Each row has a name. Each piece below is followed by the name of the row it came from, unless a question asks for something else. Each question is about the rows just above it. Places in a row count from 0.

zele: [12 -7 17  6 10  2 12 15 17  6 12  5  9  7 23  2  2  8 30  3 20  7 10  6
 -7 23 17  7 14 -1 17]
Seru: [  1 -14  33  19   5   9  12  14  30 -24  20   2  18  -2  11  -4   0   6
  22   6  13   5  30  17 -14   2  42  10  -1 -31  15]
Vur: [11  3 14  6 23 46 20 11  8  7  7  6  7 -4  5 21 -9 -2  6 16 -1 10 12  6
 14  4  4  0  9 -6 12]
gur: [ 14  30   9  22   8   4   5  42  14   1   1  -4  70 -16   2  20  -5   4
   0  -1   4  15  16  -1   5   9  19   9  16 -13  19]
Zaz: [   2   10   23   39    8   13   28   30   28   -9    6    6    0  -11
    4   14   -8    2   -2   -1   49   10   12    2   12   11   17    9
    3 -117   13]
sisu: [  9   1  13  12   7   1   6  17  12  -7  12   6  16 -13  30   1  -7  -3
  14  -2  17  15  14  14 -11  31   5  10   7 -39  22]
Nadip: [ 13  19  19   5  27  14  -6   9  12  16   3  70  66  12   1   6  -4   4
  -2   9  40  44  18  10 -11  11  10  -2   4 -68  15]
Goto: [  4   4  21   4   2  18  43   5   5  -4  12   9   7   7  19  -5 -17   0
  -1  12   5  10   9  -2  31  25   5  12   8  -9  20]
sidi: [  7   3  15  30   9   2   6   5  11  -8  34  -1   9  -3  19  11   1  11
  13  10  16  12  13  23 -17   9  33   8   1   3  21]
One entry of zele was changed: [12 -7 17  6 10  2 12 15 17  6 12  5  9  7 23  2  2  8 30  3 20  7 10  5
 -7 23 17  7 14 -1 17]. Where, and from what?	23, [6]
One entry of Seru was changed: [  1 -14  33  19   4   9  12  14  30 -24  20   2  18  -2  11  -4   0   6
  22   6  13   5  30  17 -14   2  42  10  -1 -31  15]. Where, and from what?	4, [5]
Changed Seru: [  1 -14  32  19   5   9  12  14  30 -24  20   2  18  -2  11  -4   0   6
  22   6  13   5  30  17 -14   2  42  10  -1 -31  15]. Place and old value:	2, [33]
[-7  2  7 -1 23  8 17 17  3 17  2  2  5 17 10  6 23 12  7 10 20 12  7 14
  9 15  6  6 12 30 -7] is which row reordered?	zele
Where does [  1 -14  33  18   5   9  12  14  30 -24  20   2  18  -2  11  -4   0   6
  22   6  13   5  30  17 -14   2  42  10  -1 -31  15] differ from Seru, and what was there?	3, [19]
Changed Goto: [  4   4  21   4   2  18  43   5   5  -4  12   9   7   7  19  -5 -17   0
  -1  12   4  10   9  -2  31  25   5  12   8  -9  20]. Place and old value:	20, [5]
One entry of gur was changed: [ 14  30   9  22   8   4   5  42  14   1   1  -4  70 -17   2  20  -5   4
   0  -1   4  15  16  -1   5   9  19   9  16 -13  19]. Where, and from what?	13, [-16]

Tos: [  31    0   10   25   32  -10 -100   74   15  -18   42  -46  -30   32
    8   15   55   32  -72   43   53   -1  -52   -6]
risef: [  -3   -2    0    2   29   -9 -110   26    6   -9   14   14  -47   28
   -7    3    4   16  -26   20   67    3  -47   -3]
vesa: [ -25   -3   -5  -14   28   -9 -116   -6    1   -5   -2   50  -57   26
  -14   -6  -27    8    1    7   75    5  -42   -1]
Visev: [ -11   -2   -2   -2   27  -11 -111   14    4   -9    9   26  -50   28
   -7   -1   -6   12  -16   17   70    4  -45   -2]
Fupat: [ -13   -4   -3   -4   27  -10 -112   13    3   -8    7   28  -52   27
   -8   -1   -7   12  -15   14   71    4  -46   -1]
voted: [  12  -50   -2   70   -2   -2   -6   -7  -16   28    4   17   26   -2
  -11   27  -11   -1    4    9 -111  -45   15   -9]
Which row holds these entries in another order? [  -3  -47    3   67   20  -26   16    4    3   -7   28  -47   14   14
   -9    6   26 -110   -9   29    2    0   -2   -3]	risef
Changed voted: [  12  -50   -2   70   -2   -2   -6   -7  -16   28    4   17   26   -2
  -11   26  -11   -1    4    9 -111  -45   15   -9]. Place and old value:	15, [27]
Put [  42  -46  -30   32    8   15   55   32  -72   43   53   -1  -52   -6
   31    0   10   25   32  -10 -100   74   15  -18] back in order: which row is it?	Tos
Which row holds these entries in another order? [-111  -50  -45  -16  -11  -11   -9   -7   -6   -2   -2   -2   -2   -1
    4    4    9   12   14   17   26   27   28   70]	Visev
Which row holds these entries in another order? [  14   71    4  -46   -1  -13   -4   -3   -4   27  -10 -112   13    3
   -8    7   28  -52   27   -8   -1   -7   12  -15]	Fupat
Which row holds these entries in another order? [ -16   17   70    4  -45   -2  -11   -2   -2   -2   27  -11 -111   14
    4   -9    9   26  -50   28   -7   -1   -6   12]	Visev

fis: [ 85  20 -33  96  14  16 110]
Damuf: [ -5 -92 102 -30 -95 -94 -35]
kotiz: [-35 102 -92 -94 -30  -5 -94]
Where does [-35 102 -92 -95 -30  -5 -94] differ from kotiz, and what was there?	3, [-94]
One entry of fis was changed: [ 85  20 -34  96  14  16 110]. Where, and from what?	2, [-33]
asked: [102 -92 -94 -30  -5]	kotiz
[-94 -35  -5 -92 102 -30 -95] is which row reordered?	Damuf

zat: [-11   3  11   1  -7  17 -12   3 -37   6  19  12  44   7  -6   8]
ras: [-12  11  44   3  17 -11  12   1   6  -6  -7   3  19   6 -37   8]
tarig: [-11   3  11   1  -7  17 -12   3  48   6  19  12  44   7  -6   8]
foz: [-11   3  11   1  -7  17 -12   3 -37   6  21   0  13   1  20   0]
Which row holds these entries in another order? [  8  -6   7  44  12  19   6  48   3 -12  17  -7   1  11   3 -11]	tarig
Put [ 44   7  -6   8 -11   3  11   1  -7  17 -12   3 -37   6  19  12] back in order: which row is it?	zat

venos: [-46  -9  67  13  17   6  -8  25 -12]
mafem: [ 23 -27  67  19 -10  83 -85 -32 -83]
Fosid: [ -1   8 -24 -11  43  -8 -41   3  20]
kamu: [-14  19 -26 -11  -8 -41  43  22  27]
Zib: [ 67  17  25  -9 -13  13 -46   6  -8]
Sarok: [ -1   8 -24  -4 -21 -20  22 -11  23]
The row with [ -9 -13  13] is	Zib
asked: [-11  -8 -41  43]	kamu
[ -8  67  17  25  -9 -13  13 -46   6] is which row reordered?	Zib
asked: [67 19]	mafem
[25 -9] is in which row?	Zib

pati: [-58   3  14  28 -10  14 -14 -39  28  45  10  13  55 -48  -7 -19 -49   7
  24  53 -27 -67 -70 -21 -11]
pabal: [ 59 -91  23  17  11  72  15  18  72  41 -59 -36 -45  28  25  -3 -12  12
   1  -7  -6  18  27 -26 -24]
luz: [-14 -39  25  45  10  13 -41  31  66  35  23 -18 -24 -44 -75  -7  18 -49
  67 -33  65 -18 -10 -11  10]
dus: [-20  26  13 -59  37  12   4  30 -88 -55  15 -24  75 -60 -54  57 -47  49
 -50   3  40  14  -1 -34  58]
dode: [ -8  31 -24   4  13 -88  30  12 -59 -55  75  15  37 -15 -15 -22  -7 -22
  11  12  35 -28  -1  77 -30]
Which row holds [-24   4  13 -88  30  12 -59 -55  75  15  37]?	dode
Which row holds [-22  11]?	dode
asked: [-14 -39  28  45  10  13]	pati
Changed dode: [ -8  31 -24   4  13 -88  30  12 -59 -55  75  15  37 -15 -15 -22  -7 -22
  11  12  35 -28  -1  77 -31]. Place and old value:	24, [-30]
[ 4 13] is in which row?	dode
One entry of dode was changed: [ -8  31 -24   4  13 -88  30  12 -59 -55  75  14  37 -15 -15 -22  -7 -22
  11  12  35 -28  -1  77 -30]. Where, and from what?	11, [15]

